A small network was shown many inputs. Here are its activations along a few directions, one row for each input.
Each table varies a few parts of the input and shows all the possible inputs, shuffled.
A made-up example of a description, with smaller parts first: one of 3 separate values, together with either a single point or one of 9 places around a ring or (one of 6 places along a line, together with one of 8 places around a ring).
Shared parts are said once, and a part with two or three values counts as separate values.
(in the rows, 128 means zero)

Other details of the inputs vary at random and push rows far along two fixed directions, the same in every table; ignore that.

Table:
r1: [133 100 124 145 150 120 150 114 141 130 127 132 111 103 121]
r2: [144 103 132 127 148 135 144 148 135 127 125 122 104 103 106]
r3: [112 216 112 111  74 137  76 146  94 106 148  99 202 226 173]
r4: [141 102 129 121 140 103 137 126 145 141 113 134 123  94 107]
r5: [133 107 141 130 135 107 142 112 144 140 113 138 116  96 115]
r6: [136 115 163 121 126 127 141 134 135 133 111 130 105  96 110]
r7: [133 103 134 136 140 114 144 113 144 135 123 140 112 100 118]
r8: [107 172 152  99 132 166 188 165  92 180 130 170 208 190 142]
r9: [106 205 108 127  79 155  77 133  89 103 162 106 186 231 186]
r10: [113 111 137 153 148 124 150  97 139 138 122 135 103 101 132]
r11: [129 168  64 115  88 107  75 102 142  68 104  96 121 138 151]
r12: [ 97 149 167 147 135 125 144 125 103 191 163 152 200 183 151]
r13: [108 186  94 126  87 137  85 100 128  65 103  87  93 140 164]
r14: [137 104 134 126 136 104 139 119 146 142 112 136 120  95 110]
r15: [140 108 148 123 133 131 139 142 137 130 120 129 104  99 107]
r16: [128 158  62 131  94 127  76  94 134  56 122 103 106 148 162]
r17: [129 167  82 121  85 146  74 115 125  49 120  94  94 149 157]
r18: [102 146 177 149 133 161 141 145  87 174 176 149 178 193 154]
r19: [137 177  81  90  79 115  63 136 129  68  96  84 118 130 129]
r20: [125 123 137 146 145 136 137 147 103 173 181 152 202 193 141]
r21: [141  98 122 127 145 110 138 127 145 136 123 136 118  98 109]
r22: [128 147 170 113 128 131 135 176  98 183 156 136 210 182 123]
r23: [137  96 118 141 152 118 147 121 144 132 126 130 115 102 116]
r24: [111 155 188 126 120 136 142 153  98 186 155 141 199 182 139]
r25: [134 160  46 115 106 109  74 117 136  67 111  89 125 139 141]
r26: [141  94 113 136 156 117 145 127 143 132 127 129 118 101 112]
r27: [109 140 150 150 144 130 151 132 105 182 169 143 203 185 149]
r28: [124 111 147 133 132 109 143 102 144 144 113 139 113  94 122]
r29: [145  84 106 134 156 124 129 132 135 128 139 141 110 107 107]
r30: [124 107 141 140 137 116 145 103 144 140 122 140 108  98 124]
r31: [107 189 105 118  76 133  78  99 129  68 100  93  95 137 161]
r32: [126 133 136 124 144 114 131 163 104 186 168 145 216 181 123]
r33: [115 125 175 129 124 131 142 116 133 141 107 132  95  94 121]
r34: [147  91 126 125 147 143 128 154 126 121 137 133  98 107 100]
r35: [120 123 110 107 144 139 188 113 139 134  87 166 119  98 124]
r36: [143  85 113 139 153 128 136 125 139 126 139 141 109 108 115]
r37: [140 111 155 117 127 125 137 141 137 135 110 128 109  95 104]
r38: [106 184  92 121  80 107  79  77 138  80  93 100 112 132 163]
r39: [140 104 137 132 144 136 146 142 136 127 124 124 102 104 110]
r40: [146  93 133 129 145 147 135 146 130 120 137 133  97 109 110]
r41: [144 106 142 118 137 130 137 148 136 130 121 128 106  98 103]
r42: [115 102 138 156 145 134 142  95 134 133 135 147  94 106 136]
r43: [145 105 136 113 139 126 130 155 132 132 121 128 108  96  94]
r44: [128 178  80 117  89 134  83 116 130  55 107  84 103 144 154]
r45: [111 152 181 132 125 143 143 153  98 182 165 142 194 186 142]
r46: [145 101 126 122 151 131 137 155 131 128 126 123 106 101  97]
r47: [127 113 150 139 139 140 150 124 134 130 124 126  94 103 122]
r48: [142  94 138 135 141 148 137 140 131 120 136 134  95 109 114]
r49: [127  95 131 151 144 133 143 102 137 130 138 145  99 107 131]
r50: [142 101 123 117 142  99 131 133 141 143 114 134 124  91  98]
Each input here is: one of 2 separate values, together with either a single point or (one of 4 places along a line, together with one of 6 places along a line).
Question: Changing only the choice among 2 separate values turns r35 into r8. The same change can be made to r16. Which row results?
Answer: r17
Question: Which other rows does r6 become when the place on the line of 4 takes its other values? List them by row number.
Answer: r3, r17, r44
Question: A walk changes only the place on the line of 6. It starts at r32 and steps to r21. List the rest of the walk in order.
Answer: r11, r7, r30, r12
Question: Which other rows does r4 become when the choice among 2 separate values takes its other values? List them by row number.
Answer: r22

Table:
r51: [145 137  89 116 120 114  91 147 127 108 134 107 148 146 121]
r52: [116 155 111 126 115 124 118 113 129 114 119 119 136 142 147]
r53: [121 118 193 125 145 133 168 155 111 197 143 159 173 139 112]
r54: [123  99 177 153 162 131 159 147 112 194 172 154 171 150 120]
r55: [126 133 104 138 121 140 112 116 124 104 141 126 124 149 148]
r56: [129 109 198 132 145 131 153 165 108 195 159 149 170 143 108]
r57: [116 107 166 147 163 137 178 137 113 193 158 165 169 147 125]
r58: [124 146 117 132 114 127 102 124 124 111 131 109 131 144 141]
r59: [116 150 109 132 114 118 114 105 131 117 122 120 135 138 146]
r60: [145 135  87 115 123 117  96 150 127 107 135 110 147 147 122]
r61: [130 150 124 114 107 149 112 144 118 103 125 118 122 144 134]
r62: [124 141 110 136 118 128 105 119 126 110 139 115 128 144 143]
r63: [125 141 115 137 114 117  99 115 129 115 138 111 133 141 141]
r64: [119 158 120 123 108 113 113 116 130 119 115 113 140 138 142]
r65: [128 110 189 129 149 150 162 170 102 186 159 154 163 148 110]
r66: [120 159 119 114 108 136 121 126 124 113 112 121 128 139 140]
r67: [141  87 128 120 140 136 159 107 164  96  77 135  29  35 100]
r68: [126 150 116 126 116 139 111 133 119 106 130 111 126 146 139]
r69: [124 103 179 147 162 137 163 155 109 192 170 153 172 153 120]
r70: [138 143  82 106 122 121 113 139 126 110 120 121 150 142 128]
r71: [159  21 171 133 200 110 203 145 155 191 120 173  95  33  56]
r72: [121 162 127 109 102 130 114 129 125 114 111 121 132 136 137]
r73: [128 151 125 119 108 134 104 135 123 109 128 110 126 143 136]
r74: [124 136 112 140 116 123  99 110 126 111 139 119 130 144 146]
r75: [127 150 122 119 110 142 108 137 120 107 127 112 123 143 136]
r76: [118 160 115 121 112 125 119 119 127 114 116 117 136 141 144]
r77: [140 142  89 109 117 100 100 133 132 116 120 114 159 138 124]
r78: [120 119 186 124 148 145 175 159 107 192 144 163 168 142 114]
r79: [127 149 123 128 110 119 101 127 125 113 130 105 133 142 137]
r80: [128 110 196 131 147 138 155 167 105 192 158 151 168 145 109]
r81: [139 142  84 107 121 112 108 137 130 112 120 119 153 140 126]
r82: [117 149 112 132 112 110 111 103 134 120 123 118 138 137 145]
r83: [128 148 113 126 117 144 117 135 120 103 130 114 126 148 140]
r84: [119 141 101 133 120 134 124 103 128 109 127 135 128 145 152]
r85: [117 109 181 144 157 119 170 139 118 202 153 157 181 143 121]
r86: [126 107 184 142 160 138 165 161 107 192 167 151 171 152 117]
r87: [120 160 122 114 106 128 116 124 128 115 113 119 132 138 140]
r88: [126 138 105 135 121 141 115 122 124 104 139 120 125 147 145]
r89: [128 151 128 120 106 131 101 133 123 111 126 109 128 141 135]
r90: [118 147 101 130 120 135 127 110 128 110 124 128 129 143 149]
r91: [146 135  90 116 118 105  88 146 129 111 134 106 152 145 120]
r92: [116 143 103 134 118 128 119 102 128 112 126 132 128 142 150]
r93: [126 150 121 127 112 127 104 129 122 110 128 107 131 144 138]
r94: [118 159 112 120 114 133 123 121 123 112 115 119 132 142 144]
r95: [140  86 121 127 146 132 162 102 164  95  79 133  31  37 103]
r96: [116 155 113 127 112 120 115 111 129 116 117 117 138 140 145]
r97: [126 143 109 131 119 143 115 129 122 104 133 117 126 149 143]
r98: [118 143 111 135 113 109 108  97 134 119 126 125 137 138 148]
r99: [124 145 111 131 118 138 110 127 121 106 133 114 127 147 142]
r100: [116 150 106 131 116 122 118 106 131 115 124 122 133 140 147]
r101: [145  72 131 140 143 113 134 102 168 100  96 119  31  33  97]
r102: [129 150 130 121 104 123  98 131 125 114 127 107 130 140 134]
r103: [142  29 180 158 193 138 198 127 149 172 136 167  63  44  80]
r104: [136  83 120 133 147 126 156  95 165  99  82 133  32  36 105]
r105: [128 153 129 114 104 136 102 140 120 108 125 113 126 142 133]
r106: [120 160 125 115 104 125 113 122 128 117 111 117 133 136 139]
r107: [122 116 195 127 143 125 165 154 114 200 145 158 175 137 111]
r108: [160  69  91 114 154 120 153 120 167  93  84 135  47  35  87]
r109: [117 144 106 134 117 120 115 100 131 114 127 129 132 141 150]
r110: [118 160 118 122 110 121 116 117 127 116 114 115 138 140 143]
r111: [118 109 169 141 163 145 185 146 111 191 154 165 173 151 126]
r112: [166  60  94 121 156 125 140 133 165  88  98 126  40  40  82]
r113: [143  66 120 146 148 121 135  92 165  95 106 132  28  40 105]
r114: [125 136 114 140 114 115  96 109 129 114 141 117 132 143 145]
r115: [116 102 171 152 160 124 167 127 117 197 160 168 174 146 127]
r116: [124 135 106 139 120 135 107 114 123 106 141 124 124 147 147]
r117: [121 115 191 132 147 124 167 148 116 201 147 155 176 139 115]
r118: [142  89 133 115 135 137 157 113 161  95  75 137  28  33  96]
r119: [129 148 120 119 111 147 114 139 120 104 128 116 123 145 137]
r120: [144 136  85 115 124 126 100 151 124 105 135 112 144 149 123]
Question: Changing only one part turns r115 into r74. The same change can be made to r98. Which row results?
Answer: r114
Question: Changing only one part turns r108 into r112. The same change can be made to r117. Which row results?
Answer: r102
Question: What do these inputs look like to the network?
Answer: one of 2 separate values, together with one of 5 places along a line, together with either a single point or one of 6 places along a line
Question: Which other rows agree with r72 in the choice among 2 separate values and the place on the line of 5? List them by row number.
Answer: r52, r76, r81, r87, r100, r109
Question: A walk changes only the place on the line of 5. It starts at r118 and steps to r78. List the rest of the walk in order.
Answer: r72, r53, r107

Table:
r121: [109 158 152 118 102 128 126 111 128 121 106 126 106 114 139]
r122: [145 133 131 104 110 129 109 147 130 112 118 113 117 120 117]
r123: [126 122 105 134 125 129 120 105 135 109 132 137 116 129 141]
r124: [118 143 121 120 110 116 132  97 139 125  98 137 125 120 139]
r125: [125 124 102 129 127 127 117 110 130 113 128 131 119 124 134]
r126: [123 132 138 139 111 144 117 116 129 106 130 126 102 130 141]
r127: [131 135 115 124 128 136 126 134 126 106 117 116 114 126 129]
r128: [115 145 196 129 143 146 148 191  78 223 191 154 241 216 129]
r129: [126 133 118 138 123 144 132 117 131 105 127 124 106 131 144]
r130: [113 158 133 120 115 132 140 110 133 118 102 125 114 118 138]
r131: [133 125 108 136 132 113 113 119 132 113 127 115 122 125 128]
r132: [134 127  97 116 126 118 112 132 134 117 120 128 125 121 120]
r133: [148 124  99 108 120 115 113 139 136 113 118 127 133 118 114]
r134: [152  66 176 125 175 135 189 168 134 179 134 153 126  88  80]
r135: [131 136 111 117 127 134 123 142 131 111 116 113 116 123 122]
r136: [131  69 180 150 179 147 194 142 126 182 144 160 112  94 100]
r137: [133 127 103 129 130 110 111 129 137 117 126 113 124 122 121]
r138: [110 198 101 117 103 129  88 152  80 144 170 126 248 248 171]
r139: [146 123 105 121 123 106 112 136 138 112 123 111 132 120 114]
r140: [131 135 135 123 117 136 110 132 124 109 120 118 108 124 127]
r141: [133  56 175 165 183 127 184 122 140 185 159 165 116  95 108]
r142: [111 145 130 134 117 108 128  93 142 126 104 118 127 114 145]
r143: [122 135 135 133 113 142 113 120 124 110 126 120 104 124 134]
r144: [125 125 107 143 131 120 115 107 134 116 134 116 117 124 138]
Question: Changing only one part turns r130 into r121. The same change can be made to r135. Which row results?
Answer: r128
Question: What do these inputs look like to the network?
Answer: one of 4 places along a line, together with either a single point or one of 5 places along a line
Question: Which other rows does r125 become when the place on the line of 4 takes its other values? List them by row number.
Answer: r136, r143, r144
Question: A walk changes only the place on the line of 5. It starts at r123 and steps to r125. List the rest of the walk in order.
Answer: r138, r132, r133
Question: Which other rows does r139 become when the place on the line of 5 takes its other values? List them by row number.
Answer: r131, r137, r141, r144
